[[150 122 149 119 125 138 128 109 139 129 110 126 123 129 126 140]
 [133 125 134 128 132 129 126 123 122 128 122 123 124 134 121 132]
 [136 120 137 127 126 132 126 117 128 130 118 120 121 134 120 137]
 [149 121 154 119 138 141 126 104 129 128 108 122 122 133 121 140]
 [131 119 134 128 125 129 127 122 128 130 123 122 123 133 120 130]
 [133 123 134 127 119 130 127 121 133 131 122 123 124 130 123 131]
 [141 118 146 123 129 136 125 115 127 129 111 117 120 137 118 138]
 [133 121 135 125 123 131 127 119 136 131 124 125 125 129 124 131]] ==> 133

[[135 120 117 122 130 152 132 106 127 125 132 124]
 [108 109 136 141 129 112 126 124 109 128 103 144]
 [150 122 147 116 107 151 146 152 120 148 132 111]
 [146 143 123 139 149 114 110 122 134 114 137 149]
 [132 151 118 131 146 123 144 123 128 151 108 117]
 [111 130 106 152 139 127 107 126 133 149 144 121]
 [107 124 141 136 124 114 134 133 115 126 143 129]
 [139 131 126 108 138 131 103 148 147 124 128 136]
 [122 104 149 140 117 135 134 119 153 141 141 118]
 [116 150 115 149 146 109 130 113 123 117 146 128]] ==> 139

[[117 137 137 131 134 120 148 136 130 127]
 [133 139 145 150 130 143 125 139 119 156]
 [127 131 141 137 129 134 125 133 129 130]
 [102 107 118 123 122 139 114 134 128 112]
 [146 106 128 119 149 117 126 134 125 130]
 [146 121 132 128 111 137 141 109 147 124]
 [144 120 133 138 143 107 138 148 132 131]] ==> 146

[[128 126 115 137 132 108 129 114 120 133 125 113]
 [131 136 125 124 132 125 126 110 126 130 124 118]
 [124 128 112 136 125 111 125 124 119 134 126 129]
 [133 120 131 133 140 118 135 117 128 127 128 103]
 [132 144 133 113 130 140 122 110 130 128 123 125]
 [131 143 127 117 129 134 122 109 127 130 122 125]
 [128 129 116 134 131 111 127 114 121 133 124 117]
 [130 131 144 117 126 151 128 139 137 122 131 138]] ==> 131

[[128 127 142 125 147 116 126 129 132 126 124 129 132 125 126 132]
 [125 121 125 134 141 138 128 125 122 131 140 126 124 140 134 118]
 [129 130 142 124 128 112 123 129 135 123 120 128 133 119 124 135]
 [128 123 140 126 118 121 129 128 128 128 128 128 131 131 127 128]
 [125 124 118 136 122 146 128 126 121 134 143 127 120 141 138 115]
 [129 128 142 124 132 114 124 129 134 124 122 128 132 122 125 133]
 [127 129 109 135 127 157 133 130 119 140 143 129 118 141 142 115]
 [128 126 142 125 137 117 126 129 131 126 125 129 131 126 126 131]
 [126 120 133 130 146 129 130 126 124 129 134 127 128 137 130 123]
 [129 132 140 123 134 109 122 129 137 121 116 128 134 115 121 137]
 [130 134 139 123 132 107 122 129 138 119 113 128 135 112 119 140]] ==> 126

[[147 147 108 146 106 146 108 145 146 146 147 147 108 146 107 108]
 [150 106 107 107 106 149 154 148 107 148 150 106 108 106 107 107]
 [148 148 107 147 106 147 107 146 147 146 147 149 107 148 106 107]
 [147 147 108 147 106 147 108 146 147 146 147 148 108 147 107 107]
 [108 149 147 148 148 109 104 110 148 110 108 150 147 148 148 147]
 [151 106 107 108 106 150 154 149 107 149 151 107 107 107 106 107]
 [105 149 150 148 151 105 103 106 148 106 105 149 150 149 150 150]
 [146 149 108 148 107 146 107 145 148 145 146 149 108 148 107 108]
 [134 101 121 101 121 134 157 134 103 135 135 101 121 101 120 121]
 [145 148 109 148 109 144 107 143 147 143 145 149 110 147 109 109]
 [144 151 110 151 109 143 104 141 150 142 144 152 111 151 110 110]] ==> 134

[[117 119 120 137 120 125 129 127 136 125]
 [126 125 137 120 129 116 130 121 118 118]
 [121 106 142 142 108 119 104 110 148 126]
 [129 129 128 129 128 129 127 129 129 128]
 [136 130 124 151 134 129 100 121 136 136]
 [122 118 124 134 130 122 117 120 131 127]
 [135 130 130 127 136 123 137 138 120 127]
 [125 138 128 131 127 134 128 141 132 124]
 [126 126 125 131 126 124 122 123 131 126]
 [122 137 126 130 127 127 132 133 131 123]] ==> 125

[[125 124 133 133 133 121 129 132 122 124 125 129 127 132 107 123]
 [125 124 133 133 129 120 129 120 122 124 125 129 128 128 136 123]
 [127 120 124 133 132 120 129 121 122 124 125 129 128 126 142 114]
 [127 122 133 132 128 122 129 122 124 124 125 129 128 126 132 123]
 [125 124 133 133 133 120 129 134 122 124 125 129 128 138 125 127]
 [125 131 133 133 133 129 129 132 125 126 125 129 128 132 125 126]
 [125 124 133 133 133 117 129 132 121 124 125 129 128 138 125 124]
 [131 122 132 127 114 125 129 113 129 125 125 129 128 116 152 123]
 [125 124 133 133 133 120 129 132 122 124 125 129 128 135 121 123]
 [124 124 135 133 136 120 129 138 122 124 125 129 128 145 119 134]
 [125 124 129 133 137 120 129 139 122 123 125 129 128 134 106 121]
 [125 120 128 133 143 120 129 131 122 124 125 129 132 132 132 121]] ==> 124
---
139  134  125  113  138  118  126
117  143  141  106  148  109  142
118  142  141  107  146  110  141
Answer: 141

112  150  151  111
147  116  115  148
131  133  133  131
Answer: 131

126  133  122  143
137  142  130  155
130  130  124  122
Answer: 122

114  131  145  139  141  132
131  122  134  117  153  139
116  125  117  122  122  144
Answer: 144

117   99  140  124  116  143
121  117  132  127  121  136
113  120  126  131  109  140
Answer: 140

129  129  131  151  133
127  124  129  106  135
140  121  142  127  136
Answer: 136

138  148  106  124
128  122  135  124
113  128  128  140
Answer: 140
---
[115 123 136 106 133 120 134] → 136
[103 118 123 134] → 123
[100 116 122 135 102] → 122
[114 143 103 131 119 120] → 103
[141 140 106 115 128 148] → 106
[118 158 139 143] → 139
[155 121 107 120 124 133] → 107
[108 116 133 156] → 133
[154 126 156 103 128 104] → 156
---
[107 103 155 113 115] --> 113

[[145 108 101 131 104 150 109]
 [114 146 155 122 151 107 147]
 [116 140 139 132 140 116 133]] --> 107

[105 125 145 122 136] --> 125

[[128 108 124 157 136]
 [103 123 137 137 134]
 [104 124 137 136 133]] --> 108

[138 157 132 133 105 116 131] --> 131

[153 130 150 104] --> 150
---
[130 136 113 157] => 113
[134 152 155 133 129 127] => 129
[104 138 133 114 119 135 121] => 135
[154 127 117 105 135 104 145] => 104
[147 115 125 123 151 149 148] => 149
[124 119 150 113 106 101] => 106
